A small network was shown many inputs. Here are its activations along a few directions, one row for each input.
In each table, some parts of the input vary, and every possible input appears once, in random order.
Descriptions start from the smaller parts, as in this example, which fits no table here: line(6) and (point or ring(11) or (values(3) and ring(5))).
Shared parts are said once, and a part with two or three values counts as separate values.
In the rows, zero is written as 128.

Rows:
r1: [114 119 127 168 122 149  84 115 167 110 125 163 100 129 140  89 110]
r2: [ 97 139  96 174 116 147 117 121 165 142 139 178  92 169 115 117  98]
r3: [104 129 127 174 139 121  97 123 170 111 120 132  97 128 154  74 133]
r4: [118 140 157 102 130 127  90 107 160  93 113 129 142  81 140 123 150]
r5: [147 115 155 127 126 127  73 105 169  91 124 154 145  85 150 136 112]
r6: [123 111 146  97 137 113 145 118 116 126 139 109 138 158 144 190 160]
r7: [127 150 177 102 148 104 108 125 156 106 111 129 131  70 141 109 180]
r8: [231 114  78 195  82 154 131 122  26 175 150  73 174  53  80 112  81]
r9: [149  92 171  94 127 123 103 130 145 103 141 131 154 113 160 174  95]
r10: [132 102 162  89 125 102 117 146 147  97 126 115 156 123 167 156 107]
r11: [200 140  85 128  92 149 175 134   8 178 121  79 160  41  61  82 118]
r12: [107 127  98 136 149 127 151 147 140 134 130 144 123 213 130 148 108]
r13: [132 100 126 105 121 105 150 133 127 112 125 135 148 175 162 187 122]
r14: [122 116 108 143 151 148 136 132 137 141 141 159 120 203 121 168  96]
r15: [ 86 144  99 181 142 125 135 119 170 149 131 147  92 163 130 105 119]
r16: [122 118 182  86 129 105 110 140 136 109 139  92 151 115 148 155 148]
r17: [127 118 147  66 139 115 176 135 112 124 122 138 129 150 139 177 163]
r18: [149  90 141 124 124 107 121 125 121 122 151 136 141 168 154 201 124]
r19: [ 72 162 101 147 128 152 140 114 159 147 127 152  88 159 107 107 133]
r20: [101 148 120  99 156 129 171 156 124 145 125 147 105 197 104 135 150]
r21: [ 98 153 151 140 153 131 124 126 155 129 109 138  85 107 134  66 175]
r22: [197 138  70 148  71 156 146 128  11 165 135  62 168  58  63  94 104]
r23: [134 127 154 135 134  93  79 120 170  89 120 123 142  92 161 117 137]
r24: [208 118  63 167  87 146 154 123  21 163 130  74 176  56  87  97  71]
r25: [ 79 169 112 129 138 140 163 130 154 154 116 166  78 150 106  93 149]
r26: [ 88 143 132 142 133 155 108 109 161 116 111 138  98 119 133  80 146]
r27: [ 95 139 118 131 154 128 141 140 128 147 141 119 113 204 108 149 147]
r28: [124 124 182  54 133 106 138 158 131 107 122 121 140 105 143 143 150]
Question: What is each input in this table made of?
Answer: line(4) and (point or ring(6))
Question: The inputs of r26 and r21 match in every part but the line(4) part. If r22 is changed in the same way as r26 into r21, which row does it become?
Answer: r11
Question: Change only the ring(6) part in r9. List by row number the other rows that result.
Answer: r1, r2, r5, r14, r18
Question: List by row number the other rows that have the line(4) part in common with r15.
Answer: r3, r10, r12, r13, r23, r24

Rows:
r29: [178 144  96 127  93 151 149 125  39 157 126  90 150  54  74  94 127]
r30: [145  91 160  84 135  92 145 149 130 108 129 117 157 143 170 174 120]
r31: [122 117 163 146 134 122  84 121 167 114 141 121 133 127 149 140 127]
r32: [ 97 152 137 134 140 129 130 114 149 135 124 139  98 136 123 119 178]
r33: [103 144 163  95 139 123 115 123 144 117 129 113 130 121 128 142 167]
r34: [195 121  77 148  94 147 161 133  32 170 141  93 163 104  80 134  94]
r35: [138 125 171  57 130 107 129 137 132  93 112 136 145  85 148 143 153]
r36: [183 120  82 177  86 145 116 118  60 145 131  78 164  68 103  91  86]
r37: [ 94 133  98 136 148 137 162 148 144 144 122 161  96 196 122 116 105]
r38: [132 116 159 116 146 125 126 134 138 137 152 137 129 163 128 184 135]
r39: [148  96 167 112 128  98  98 136 155  86 121 123 155 101 179 134 113]
r40: [ 92 140  99 155 134 145 119 125 170 119 113 165  98 151 132  84  95]
r41: [104 129 113 145 140 125 135 116 139 139 141 145 105 185 127 162 144]
r42: [ 83 160 115 119 145 143 155 140 153 134 105 154  91 145 117  79 138]
r43: [105 132 121 170 127 131  95 100 167 121 133 149 105 140 138 125 135]
Question: What is each input in this table made of?
Answer: values(3) and (point or line(4))
Question: The inputs of r40 and r42 match in every part but the values(3) part. If r31 is changed in the same way as r40 into r42, which row does it become?
Answer: r33

Rows:
r44: [113 135 112 168 129 134 111 107 151 131 131 144 107 147 129 124 135]
r45: [110 122 134  86 134 118 163 144 124 126 121 134 123 152 138 141 134]
r46: [113 129 113 165 132 129 115 129 158 127 127 144 113 151 138 107 103]
r47: [124 129 145 125 145 126 133 126 128 146 146 132 119 161 118 169 155]
r48: [129 110 124 135 139 114 131 141 144 129 142 138 133 169 141 161  98]
r49: [120 127 155  92 128 112 128 136 143 105 112 132 129 105 152 115 144]
r50: [132 112 143 107 134 123 114 135 148  93 109 137 140 116 159 115 113]
r51: [201 120 110 142  88 137 127 123  50 145 133  75 174  38 101 108 105]
r52: [122 131 167 126 130 129  96 114 144 124 143 125 122 112 128 145 159]
r53: [106 138 137  96 141 124 152 132 124 134 128 119 127 156 122 152 155]
r54: [110 141 158  98 132 122 115 122 142 112 123 114 131 108 134 127 161]
r55: [102 144 122 117 135 127 148 139 144 125 108 149 103 129 132  93 137]
r56: [131 113 123 101 145 124 151 148 135 116 121 149 134 160 142 144 100]
r57: [108 145 131 155 139 141 118 116 143 142 135 136  98 142 114 117 160]
r58: [ 94 160 128 121 139 138 136 127 149 138 122 140 106 128 107 109 150]
r59: [120 114 123 138 129 125 125 114 130 133 143 129 128 168 137 173 132]
r60: [182 138  72 167  91 151 141 126  44 166 129  97 146  69  72  79  97]
r61: [129 110 145 141 128 113  96 128 157 105 130 127 139 125 158 131 111]
r62: [194 119  85 135  86 146 161 138  26 166 142  79 169  94  82 134  96]
r63: [114 132 112 131 139 138 134 137 148 114 106 155 114 141 140  92 105]
r64: [132 121 148 143 125 118  93 107 155 113 138 135 134 117 144 151 137]
Question: The inputs of r58 and r53 match in every part but one. If r60 is changed in the same way as r58 into r53, which row does it become?
Answer: r62
Question: What is each input in this table made of?
Answer: values(3) and (point or ring(6))

Rows:
r65: [127 120 180  58 142 104 138 141 127 111 132 107 154 129 146 183 161]
r66: [142  91 168 115 133 109  89 123 148  98 146 112 160 140 166 187 119]
r67: [161 137  84 123 104 138 177 136  44 161 124  91 144 107  87 111 129]
r68: [196  90 128 131 105 118 117 132  83 125 143 101 178  94 135 160  86]
r69: [103 103 155 128 147 102 103 121 192 100 138 163 118 184 176 180 126]
r70: [162 142  91 158  92 140 127 120  79 140 115 101 140  55 100  65 117]
r71: [113 161  84 168 113 153 130 117 130 148 117 149  97 109  93  64 117]
r72: [127 129  69 189 122 157 133 117 120 156 137 145 111 170 104 117  87]
r73: [179 123 149 120 105 131 101 127  92 115 123  96 161  38 122 100 127]
r74: [ 87 125 111 167 150 138 119 128 177 130 133 160  94 201 142 126 106]
r75: [ 71 156 126 146 147 139 116 126 190 119 108 164  81 142 134  69 138]
r76: [ 70 154 129 120 162 137 159 142 156 150 127 151  83 192 115 124 154]
r77: [ 84 131 173  81 163 107 142 133 171 116 129 152 106 177 152 173 177]
r78: [178 116 134  77 115 124 161 146  57 131 124  91 168  89 114 144 133]
r79: [110 155  76 134 129 156 178 132  94 166 121 138 102 163  82 105 131]
r80: [178 113  86 188  98 138 124 121  72 160 150  95 153 113 103 131  89]
r81: [ 86 136 181 116 150 109  92 116 209  95 120 163 101 125 167 128 165]
r82: [129 123 181  83 125 101  97 126 163  84 116 123 152  76 166 135 142]
Question: What is each input in this table made of?
Answer: values(3) and ring(6)
Question: The inputs of r71 and r79 match in every part but the values(3) part. If r81 is changed in the same way as r71 into r79, which row does it become?
Answer: r77
Question: Change only the ring(6) part in r74. List by row number the other rows that result.
Answer: r66, r68, r69, r72, r80
